These are the activations of a small neural network, seen along a few directions. Each row is one input.
In each table, some parts of the input vary, and every possible input appears once, in random order.
Descriptions start from the smaller parts, as in this example, which fits no table here: line(4) and (point or (values(2) and ring(5)) or ring(11)).
Shared parts are said once, and a part with two or three values counts as separate values.

Other details of the inputs shift rows strongly along three fixed directions, in all tables alike. That doesn't count.
To show where, the next rows are all for the same input, with only those details redrawn:
+5.57; -2.53; -1.81; -1.10; -1.79; -3.35; -2.28; -4.21; -0.87; -4.05; -1.26
+4.62; -1.95; -1.01; -1.41; -1.27; -2.09; -1.65; -3.49; -0.99; -3.04; -0.84
-0.49; +0.97; -2.89; +0.16; -5.71; +0.14; -2.12; -1.85; +5.32; +6.63; -3.64
-0.19; -0.07; +2.85; -3.04; +0.08; +1.89; +0.46; -0.51; -1.24; +1.80; +0.47
-2.65; +3.25; -0.53; +3.19; +0.58; -3.63; +2.95; +2.37; +5.62; +3.76; -3.70
-0.19; -0.24; +2.10; -3.79; -1.97; +3.64; -1.03; -1.21; -0.39; +4.42; +0.26
-0.14; +0.20; +2.62; -3.09; +0.09; +2.99; +0.12; -0.42; -0.95; +2.92; +0.53
+5.27; -2.18; -1.96; -0.67; -1.80; -3.39; -2.21; -3.95; -0.26; -3.55; -1.46

A family of inputs:
x1: +3.94; -2.85; -3.51; -0.79; -2.55; -2.92; -3.45; -3.98; -1.08; -3.59; -0.96
x2: +4.22; -2.63; -4.13; -0.26; -2.39; -2.76; -2.82; -2.01; -1.73; -3.44; +0.29
x3: +0.97; -1.47; +0.96; -0.61; +0.56; +0.89; +0.00; +1.33; -3.23; -1.86; +2.32
x4: -2.22; +2.83; -2.89; +5.45; +1.57; -5.05; +3.57; +3.55; +2.94; +0.13; -1.80
x5: -1.74; +0.22; +2.24; -2.98; +0.49; +4.41; +0.52; +0.80; -1.68; +1.47; +1.67
x6: -1.73; +0.60; -3.59; +0.26; -5.76; +1.78; -2.85; -1.71; +5.31; +4.85; -2.13
x7: +2.62; -1.83; -1.29; -0.18; -0.63; -1.46; -2.55; -4.60; -1.10; -4.37; +0.65
x8: +0.88; +0.43; +2.64; -1.56; +0.16; +3.24; +0.18; -0.59; -0.99; +1.56; -0.16
x9: +1.06; -0.07; +2.24; -1.62; +2.04; +0.22; +1.12; -0.04; -1.06; +0.00; +0.26
x10: +3.42; -2.83; -2.60; -0.96; -1.37; -2.35; -1.94; -2.48; -2.05; -3.89; -0.02
x11: -1.11; -0.16; +1.44; -1.10; -0.22; +3.78; -1.84; -1.58; +0.00; +1.55; +0.90
x12: +0.68; -0.29; +2.68; -1.55; -1.37; +2.25; -0.48; -0.61; -0.31; +2.08; +0.05
x13: -3.79; +0.19; +3.03; -3.37; -2.36; +6.48; -1.27; +1.10; -0.88; +6.34; +0.93
x14: -0.97; +1.54; +5.56; -1.58; +4.49; +1.90; +4.12; +1.21; -3.53; -0.33; +2.06
x15: +3.10; -0.69; -1.28; +1.82; +3.74; -4.30; +0.89; +1.77; -3.24; -9.02; +1.85
x16: +1.34; +0.45; +1.91; -1.48; +0.90; +1.32; +1.15; -0.29; -0.50; -0.66; +0.27
x17: -1.57; -1.00; +2.72; -1.49; +0.26; +3.06; -0.38; +0.15; -0.86; +1.25; +1.61
x18: -0.07; -0.86; +1.35; -1.10; +2.51; -0.37; -0.58; -1.26; -0.98; -2.48; +1.52
x19: +3.32; -1.71; -3.18; -0.03; -2.46; -1.39; -3.35; -2.27; -3.67; -3.98; +1.67
x20: -1.43; +0.90; +3.24; +0.63; +5.85; +1.82; +2.60; +4.63; -4.37; -2.39; +3.51
x21: -0.79; +0.97; -3.67; +2.62; -3.39; -0.43; -1.61; -0.76; +4.02; +3.33; -3.46
x22: -1.93; +2.57; -2.28; +5.86; +2.71; -3.86; +3.50; +4.42; +3.00; -0.26; -2.09
x23: +1.41; -0.58; -1.12; -0.63; -0.39; +0.49; -0.05; +0.70; -1.66; -2.04; +1.54
x24: -2.14; +1.06; -1.63; +4.48; +0.13; -4.05; +2.34; +2.88; +3.86; +0.42; -2.57
x25: -0.29; +0.10; +3.68; -0.23; +6.45; -0.90; +3.74; +1.45; -5.01; -4.85; +2.38
x26: -2.78; +3.28; -0.23; +6.35; +7.15; -7.28; +7.56; +6.06; +3.08; -4.77; -1.83
x27: -3.43; +0.91; +5.46; -0.90; +5.82; +4.37; +3.52; +3.05; -2.12; +1.04; +2.81
x28: -1.50; +0.12; -3.41; +0.81; -3.91; -0.55; -2.42; -1.44; +4.62; +4.23; -2.05
x29: -3.52; +0.18; +4.14; -1.77; +0.77; +4.31; -0.32; +0.49; -0.05; +2.99; +2.14
x30: -3.83; +1.02; +2.27; -3.41; -1.98; +6.52; -1.71; -0.63; +1.07; +4.91; +1.62
x31: -1.74; +1.65; -2.07; +4.97; +1.82; -3.32; +2.98; +2.79; +3.36; -0.28; -2.78
x32: +3.30; -1.92; -3.43; -0.43; -1.78; -1.80; -3.69; -1.03; -2.39; -3.33; +1.34
x33: -0.04; -0.92; +1.19; -0.85; +0.23; +1.76; -1.26; +1.80; -3.62; -1.31; +2.89
x34: -2.27; +0.94; -3.34; +1.43; -4.84; +0.47; -2.08; -1.90; +4.55; +5.06; -2.32
x35: -3.18; +2.43; -2.47; +3.95; -0.43; -2.48; +2.61; +2.27; +4.04; +2.74; -2.48
Changing only one part turns x31 into x10. The same change can be made to x20. Which row results?
> x32
Describe the family of inputs behind these rows.
> values(5) and (point or line(6))
Which other rows does x6 become when the values(5) part takes its other values? List them by row number.
> x17, x27, x28, x34
Which other rows does x3 become when the line(6) part takes its other values? List them by row number.
> x13, x17, x24, x29, x33
Which other rows agree with x14 in the values(5) part? List them by row number.
> x4, x7, x19, x25, x34, x35
